These are the activations of a small neural network, seen along a few directions. Each row is one input.
In each table, some parts of the input vary, and every possible input appears once, in random order.
A made-up example of a description, with smaller parts first: ring(8) and (point or line(9) or (values(2) and line(6))).
Shared parts are said once, and a part with two or three values counts as separate values.

Rows:
r1: [  0 -36 -12  30   3  -7  12 -46   5 -26  14  22  35]
r2: [-33 -24  -4 -18  43   5  16   7 -10 -42  -9  46   0]
r3: [-22  18  42  19 -29  -2  25  -9  14 -45  16  10   9]
r4: [-18  30  33  -8 -37   7 -22  12 -18  14  19 -24  -2]
r5: [ 20 -23  -4  52   0  16  -7 -29 -31  47  -6  -1   2]
r6: [ 65  37 -27 -18 -15 -15  -8  17  95 -25 -43 -11 -40]
r7: [  6 -40 -23   2 -11 -16  15 -33 -16   8  23  -6  28]
r8: [-14   7 -10   6  50  26 -18  31 -40  25 -23  17  -7]
r9: [-17  58  24  33 -16  26 -19   1 -13  29   8  -6 -15]
r10: [ 14 -40  -7  15 -14 -13 -10 -19 -31  33  16 -18  15]
r11: [-29  23  25 -14 -43 -10  20   0   1 -12  22 -25   9]
r12: [-38 -19 -17 -44  36 -13  17  10 -23  -7  -5   5  -6]
r13: [ 77  26 -18 -19   4   1  -1  21 111 -12 -26 -20 -27]
r14: [-11 -16  -2 -37  29  -6 -19  36 -45  13  -6  12   0]
- What do these inputs look like to the network? => values(2) or (values(3) and line(4))
- A walk changes only the line(4) part. It starts at r5 and steps to r10. List the rest of the walk in order. => r7, r1

Rows:
r15: [ -4  -7   6 -15 -25 -14   6   5 -13   5  10 -16   5]
r16: [ -3  11  11   9 -12   3 -12   9 -19  27  -4 -12   6]
r17: [  6 -20 -16   2  37   2   2  -6 -13 -14  -7  14   8]
r18: [-25   1  15  -7 -19  -5   8  -6 -12 -12   9 -14  -1]
r19: [  5  -4  -4  38   6  10  -8 -14  -5   6  -3   1  11]
r20: [ -5  -7  18   0 -13  -5  17 -18  -4 -17  19  16  12]
r21: [ 43  29   5 -10   7   1  10  33  94 -13  -3 -24 -13]
r22: [ 11 -20 -23 -21  26   5  -6   2 -15  11  -3   4  -2]
r23: [-16  -3   3  -3  25   1  12   7 -13 -13   3  33  -5]
r24: [  3 -10  -9  15  -3   2 -21 -14  -2  36  -5 -10   6]
r25: [-13  -5  -3 -23  13 -10  -2  26 -22  11  -9   1  -5]
r26: [ -4   7  18  31   1  15  -9  -5 -10   1  11  16  -3]
r27: [ 45  35 -14 -14 -23 -12 -14   4  71 -31 -46  -8 -37]
r28: [  7 -22 -18 -10 -20  -1   6 -10  -1   5  14 -10  11]
r29: [-21  27  16  14  -6  10  -8  -1 -17  14  10   0  -7]
r30: [  4 -16 -10   9  -8  -6  17 -24   0 -15   8   1  22]
r31: [-34   2   6 -16  13   5   1  13 -19  -3  -5  10  -9]
- What do these inputs look like to the network? => values(2) or (values(3) and ring(5))
- What sort of input is r29? => values(3) and ring(5)
- A walk changes only the ring(5) part. It starts at r23 and steps to r31. List the rest of the walk in order. => r25, r22, r17

Rows:
r32: [ -6  10   3  -4  -9   1 -17  13   3  25   3  -3 -17]
r33: [  7  10  -5  25 -17   1   3 -24  12   4  10  -2  10]
r34: [  8   2 -11  -4  36   5 -11  20   5 -10 -19   9 -10]
r35: [  2   0  17   0 -25  -2   6  -7   8 -15  19 -10  -5]
r36: [ 23 -11 -16  -2  27  -1  -8   3  14   1 -18  10   6]
r37: [-10  29  22  14  -7   5  -1  -3   4  -5   0   9  -4]
r38: [  3   7   0  23  -6  13 -12 -12   9  23 -11   0   5]
r39: [ -2   6   2 -14  29  -7   2  10  13 -25 -13  17 -13]
r40: [ -5   7  -8 -22   5  -1  -5  20   2  16 -13 -12 -14]
r41: [  5 -11  -3 -12  11   2  13   0  20 -34  -7  15  -1]
r42: [  2  24   9  25   2  12  -6  -1  -5  12  -3   3 -14]
r43: [-42 -32 -10  -1  -6  -4 -14 -29 -89   2  -7  24  13]
r44: [  2  -7  -2   1 -14   0 -16  -1  12  32  -3 -10  -3]
r45: [ 19 -19 -21  11  23 -11   9  -9  18 -24  -6   4   1]
r46: [ -3  19  13  15 -19   9   7 -19  10 -15  11   1   5]
r47: [  9  -7  -7   1 -25  -3  -2 -11  13   7  14  -8   6]
r48: [ 13  -9 -15 -11 -10 -10  10   2  10  -2   1 -20  11]
r49: [ -3  13  25  -1 -15  -6  -8  16   2  -6   6  -6  -6]
r50: [-52 -37   9  13  32  17  19  -3 -62  30  39  13  38]
r51: [  7  -2   1 -17 -13  -2  15  10   4 -24   5 -15   4]
r52: [  3  11  10 -19   2 -13  15  16  -3 -10  -1  -6 -16]
r53: [ 20  -3 -11 -18   0  -4  -1   7   1  19  -7 -11   3]
- What do these inputs look like to the network? => values(2) or (line(4) and ring(5))

Rows:
r54: [-22  57  45  32 -39   7   7 -17  19 -52  50  -7   8]
r55: [-42 -37  -1 -38  -5 -11  50  -9 -62 -26  -1  29  25]
r56: [ 39  -5 -44  45  27  13 -24 -19  29  38 -37   7  -8]
r57: [-26 -18   9  -4  78  15 -16  11 -58  42 -25  53   1]
r58: [-19 -36  -6 -25  41 -10 -19  15 -81  23 -10  41 -13]
r59: [-32 -42   1 -35  39 -11  28  13 -55  15  22  11   7]
r60: [ 28 -24 -26  33  -3  -2  16 -37  57 -53  18   4  42]
r61: [  44   46   -8 -101   49  -21    6   94  117  -74  -75    1  -72]
r62: [-12  37  36   7 -50   4   3  18   3  46  29 -44  -2]
r63: [ 52 -30 -45  18  -6  -6 -29  -8  15  36 -30  -5  -1]
r64: [ 21 -26 -41  -5 -41  -9  15 -44  39 -25   2 -17  36]
r65: [  4  39  28  25 -43   7 -42  20 -21  40   7 -22 -36]
r66: [-47 -41  14  -2  31   5  29 -12 -37 -71  22  30  17]
r67: [ 37 -33 -32   0   5  -2  -1 -14  44  24  14 -43  29]
r68: [-16  54  33   1 -69 -13   5 -21  -1 -18  34 -24   2]
r69: [-10  60  34  50 -12  33 -29  11  -9  54 -19 -12 -34]
- What do these inputs look like to the network? => point or (values(3) and line(5))
- Which other rows does r55 become when the line(5) part takes its other values? List them by row number. => r57, r58, r59, r66
- A walk changes only the line(5) part. It starts at r54 and steps to r68. List the rest of the walk in order. => r62, r65, r69

Rows:
r70: [-35 -55   3  -1   6  -1  33 -21 -39   0  53  12  36]
r71: [  60   82   13   14 -120   -7  -18   14   91    2   31  -95  -28]
r72: [ 54 117  24  52 -93  15  16 -28 105  15   6 -51  14]
r73: [ -8  13   1  34   2  15 -42  -9 -65  60  -9   8 -15]
r74: [-15   8  23  17  31  12 -24  14 -39  57  10  -8   0]
r75: [-56 -23   5  -8 -21  -1  26 -35 -60 -51  19  27  30]
r76: [-59 -42  14  -6  -6   1  36 -20 -57 -36  30  14  40]
r77: [-29 -53 -11  12   4  12  16 -30 -39  12  48  12  50]
r78: [-37   5  33   5  23  15 -16  39 -54  35   5  -2   7]
r79: [  70   74   66   70 -104   -6  -29  -23  124  -27   35  -39  -20]
r80: [-26 -48 -26  43 -24   4  -4 -63 -67   5  14  13  44]
r81: [-39  23  44  -9  23   8 -10  27 -54  12   0   0 -17]
r82: [-46  38  27 -11  10   2 -16  16 -58   9  -4  22 -31]
r83: [ 44 -25 -53 -52  71 -10  19  40  93 -54 -72  23 -47]
r84: [-12 -53 -17  29  -9  -1  12 -57 -43  21  33   5  32]
r85: [ 60  -5 -59 -34  87 -22  22  41  86 -68 -58  16 -29]
r86: [ 55 -27 -42 -96  57 -45   5  47  43 -23 -67  11 -17]
r87: [ 28 -34 -50 -87  51  -6   3  41  81 -38 -81  26 -34]
r88: [ -9   7   4  29  11  15 -27   6 -49  70   7   5 -14]
- What do these inputs look like to the network? => values(3) or line(4) or (values(2) and line(6))
- Which other rows does r70 become when the line(6) part takes its other values? List them by row number. => r75, r76, r77, r80, r84
